These are the activations of a small neural network, seen along a few directions. Each row is one input.
Each table varies a few parts of the input and shows all the possible inputs, shuffled.
A made-up example of a description, with smaller parts first: one of 6 places along a line, together with either a single point or one of 11 places along a line or (one of 3 separate values, together with one of 5 places around a ring).
Shared parts are said once, and a part with two or three values counts as separate values.
In the rows, zero is written as 128.

Rows:
R1: [154 119 106 110 148 137  95 130 134 146 111  99 144 137 141 137 136 130]
R2: [111 111 162 156 104 147 163 101 127 115 117 141 119 138 158 144  97 143]
R3: [122 126 111 127 128 142  89 140 164 156 136 121 138 141 117 148 121 108]
R4: [139 108 158 123 142 144 137 140 109 113 106 108 123 131 131 137 105 178]
R5: [106 135 100 142 102  95 129  70 153 144 137 161 115 143 133 133 143  94]
R6: [142 121  97  89 144 105  96 169 117 132 108  91 126 135 119 106 172 133]
R7: [ 91 116 151 160 102 104 177  82 130 113 130 174  99 139 124 131 115 141]
R8: [184 226  94 121 163 136 136 161  88 123 208 155 179  35 100  82 168  53]
R9: [127 108 151 103 143 114 136 176  93  98 102  96 104 130 108 102 139 178]
R10: [106 113 164 142 126 145 131 151 140 120 129 132 124 137 109 146  87 155]
R11: [128 125 114 138 107 140 118  88 152 149 124 130 137 142 167 142 126  96]
Question: Describe the family of inputs behind these rows.
Answer: either a single point or (one of 2 separate values, together with one of 5 places along a line)
Question: A walk changes only the place on the line of 5. It starts at R7 and steps to R2. List the rest of the walk in order.
Answer: R10, R4, R9
Question: Which other rows does R7 become when the choice among 2 separate values takes its other values? List them by row number.
Answer: R5

Rows:
R12: [135 145 107 136 118 134 123 101 140 144 140 139 139 124 144 136 136  95]
R13: [136 141  99 114 134 113 112 138 130 140 138 130 132 122 116 116 158 108]
R14: [156 143 141 109 158 147 119 178 102 115 135 105 144 101 109 118 121 148]
R15: [141 137 105 127 130 122 120  99 135 143 134 135 137 126 140 126 142 103]
R16: [ 46  10 219 165  78 131 173  81 155 104  44 121  49 224 152 179  51 244]
R17: [163 143 114  99 160 148  90 173 120 138 133  92 151 110 116 123 136 127]
R18: [148 143 103 101 139 122 106 158 115 131 129 102 137 115 128 103 163 107]
R19: [116 150 142 157 113 141 151 108 137 127 160 165 138 111 129 134 106 100]
R20: [132 144  99 120 132 111 109 121 136 139 140 130 130 124 115 122 149 102]
R21: [127 145 134 146 117 133 153 105 122 122 143 151 131 114 137 132 121 116]
R22: [133 137 131 137 128 121 149 103 117 122 136 147 129 117 134 122 128 125]
R23: [124 150 115 147 114 142 121 105 156 149 158 153 146 120 136 138 121  79]
R24: [ 57  16 177 149  78 122 129  78 179 130  38 111  75 237 170 192  65 216]
R25: [124 145 126 130 131 110 139 125 118 118 142 142 123 114 109 117 134 123]
R26: [145 136 132 121 151 137 132 165 107 116 133 119 141 108 115 117 133 137]
R27: [141 143 130 111 138 121 135 161  98 108 132 115 130 106 122  98 150 128]
R28: [152 136 106 111 153 138 103 161 125 138 131 106 148 117 121 122 147 116]
R29: [128 141 126 124 133 112 142 142 113 118 140 142 124 113 109 111 143 130]
Question: The inputs of R21 and R12 match in every part but one. If R25 is changed in the same way as R21 into R12, which row does it become?
Answer: R20
Question: Describe the family of inputs behind these rows.
Answer: one of 2 separate values, together with either a single point or one of 8 places along a line

Rows:
R30: [130 151 101 129 115 152  86 133 164 155 153 124 155 126 135 137 126  62]
R31: [ 84  56 182 173  88 141 170  38 158 128  86 143  88 186 176 161  74 163]
R32: [154 145 103 144 141 134 132  76 137 149 141 157 154 115 145 148 126 112]
R33: [135 105 104 102 160  93 109 143 121 129 106 109 118 145  99 121 158 162]
R34: [131 124 133 104 150  94 133 148  96 101 119 115 101 120  88 102 145 170]
R35: [116 161 140 151 114 152 143 157 128 120 170 150 152  98 124 116 124  78]
R36: [122 124 163 121 130 159 133 207 114 108 128 106 133 117 117 110 119 146]
R37: [130 113 124 101 138 155  76 180 146 149 114  78 137 145 130 136 120 130]
R38: [127 166 110 130 129  88 150 101 111 125 161 164 114 100  97 104 151 107]
R39: [132 110 101  89 136 107  89 154 128 134  94  76 114 151 134 110 168 132]
R40: [134 148  79 111 108 106 102 108 145 151 136 127 127 132 142 110 179  69]
R41: [135 147  81 128 134  91 123  97 138 149 146 161 129 126 109 119 166 100]
R42: [155 108 122 106 135 148  98 136 121 139  89  73 139 143 167 139 127 145]
R43: [119 155 114 131 108 105 160 133 106 117 153 153 122 102 131  90 172  82]
R44: [148 119 159 123 130 153 157 163  87  97 105 102 132 118 156 114 123 159]
R45: [122 118 136 107 129 110 147 181  92  94 108 104 109 121 121  86 162 146]
R46: [153 145 100 129 113 149 110  87 142 150 133 122 154 122 177 138 137  83]
R47: [132 129 162 117 151 141 119 175 119 114 138 118 124 114  84 128 100 169]
R48: [135 108 129 114 162 140  96 170 142 143 124 113 139 138  96 148 111 159]
R49: [126 170 137 150 136 133 133 127 136 128 177 161 142  94  91 130 103 101]
R50: [132 149 105 145 142 136 107 123 160 153 162 159 155 117 103 147 115  93]
R51: [140 155 137 149 116 150 169 111 105 114 152 148 148  96 168 117 133  96]
R52: [ 52  78 166 172  69 141 146  99 180 133 106 151  80 188 129 183  78 159]
R53: [ 52  75 150 149  71  75 149  77 160 116  87 158  84 194 148 147 105 160]
R54: [158 105 126 117 160 135 119 125 116 134  99 108 141 137 133 151 117 174]
R55: [155 126 157 118 151 137 143 130  91 103 112 114 125 116 122 132 105 181]
R56: [147 167 134 145 138 133 159  80 111 122 156 160 139  94 133 132 112 118]
Question: The inputs of R39 and R42 match in every part but one. If R45 is changed in the same way as R39 into R42, which row does it become?
Answer: R44
Question: Describe the family of inputs behind these rows.
Answer: one of 3 separate values, together with either a single point or (one of 2 separate values, together with one of 4 places along a line)
Question: Which other rows does R47 become when the choice among 2 separate values takes its other values? List them by row number.
Answer: R49
Question: Which other rows does R54 become when the choice among 3 separate values takes its other values? List them by row number.
Answer: R33, R48

Rows:
R57: [173 125  94  94 142 136  79 104 130 153 101  72 147 137 175 122 150 107]
R58: [162 207 129 140 128 148 180 147  71  98 185 161 151  48 124  99 149  88]
R59: [176 168 102 111 161 166  99 183 115 144 152 109 166  90 107 139 138 117]
R60: [ 89  87 178 104 119 113 116 185 124 100  93  90  82 161  94 124 101 197]
R61: [160 160 117  86 186 118  91 211  99 119 146  97 136  91  54 104 139 153]
R62: [137 119  48 106 115  99  75  81 170 177 109 111 120 165 149 128 189  73]
R63: [181 170 104 114 167 163  80 135 137 158 165 110 177  91 120 131 120  85]
R64: [128 206  87 154 106 107 159  78 133 147 207 203 136  75 115  94 172  26]
R65: [152 167  76 119 153 124  80 145 153 160 165 148 183 108 112 140 141  80]
R66: [146 121  65 100 127  96  80 113 147 154  98 109 153 154 165 131 169 101]
R67: [139 208 103 150 120 104 163 110 109 120 196 201 168  67 129  97 151  51]
R68: [ 68  94 114 150  76 122 100  86 198 162 118 137  95 187 133 158 120  93]
R69: [ 83  68 208 139 113 102 179 113 107  81  81 136  63 166 102 140  76 245]
R70: [ 95  67 174 129 124 147 133 185 135 113  94 100 110 162 127 126 106 173]
R71: [ 96  79 187 166  94 150 187  86 124 105  87 145  91 165 157 174  73 208]
R72: [ 98  82 190 170 101 147 169  38 145 118  97 145  99 165 170 169  55 173]
R73: [168 140 116 109 191 151 109 212 109 133 147 108 165  94  86 108 145 127]
R74: [ 71  78 160 178  86 105 171  47 159 122  97 179 107 183 160 178  74 168]
R75: [ 90  48 203 164 120 135 196 114 119  93  82 146  90 167 136 143  81 220]
R76: [159  92 107  86 167 124 107 179 102 129  86  70 136 139 142 100 176 152]
R77: [167 208 131 142 133 145 162  99  92 114 197 163 161  48 137  91 130  55]
R78: [106 101 161 136 103 160 105 109 162 137 108 100 121 160 160 150  81 128]
R79: [ 78  96 131 142  87 119 106 118 177 139 107 135 128 177 149 159 100 122]
R80: [167 121  93  90 137 138  97 152 108 140  90  72 136 135 164 130 168 141]
R81: [102  98 159 132  97 162 124 158 141 124  98 100 111 159 148 157  99 162]
R82: [150 111 109  61 162  90  90 178  91 115  86  60 108 137 110  97 170 177]
R83: [153 180 144 140 158 133 190 174  67  85 181 158 151  53 102  68 158  99]
R84: [144 200 146 116 152  99 172 173  58  70 179 147 122  47  70  64 153 126]
R85: [142 165  59 124 142 128  75 112 178 183 178 150 151 117  98 138 162  54]
R86: [ 59  76 143 186  75 107 165  15 181 147 108 179  74 191 145 178  94 140]
Question: The inputs of R74 and R69 match in every part but one. If R65 is changed in the same way as R74 into R69, which row does it become?
Answer: R61
Question: Describe the family of inputs behind these rows.
Answer: one of 5 places along a line, together with one of 6 places along a line
Question: Which other rows does R81 become when the place on the line of 6 takes its other values? List them by row number.
Answer: R60, R68, R70, R78, R79
Question: Which other rows does R80 become when the place on the line of 5 takes its other values? List them by row number.
Answer: R58, R59, R71, R81
Question: Which other rows does R86 become when the place on the line of 5 takes its other values? List them by row number.
Answer: R62, R64, R68, R85
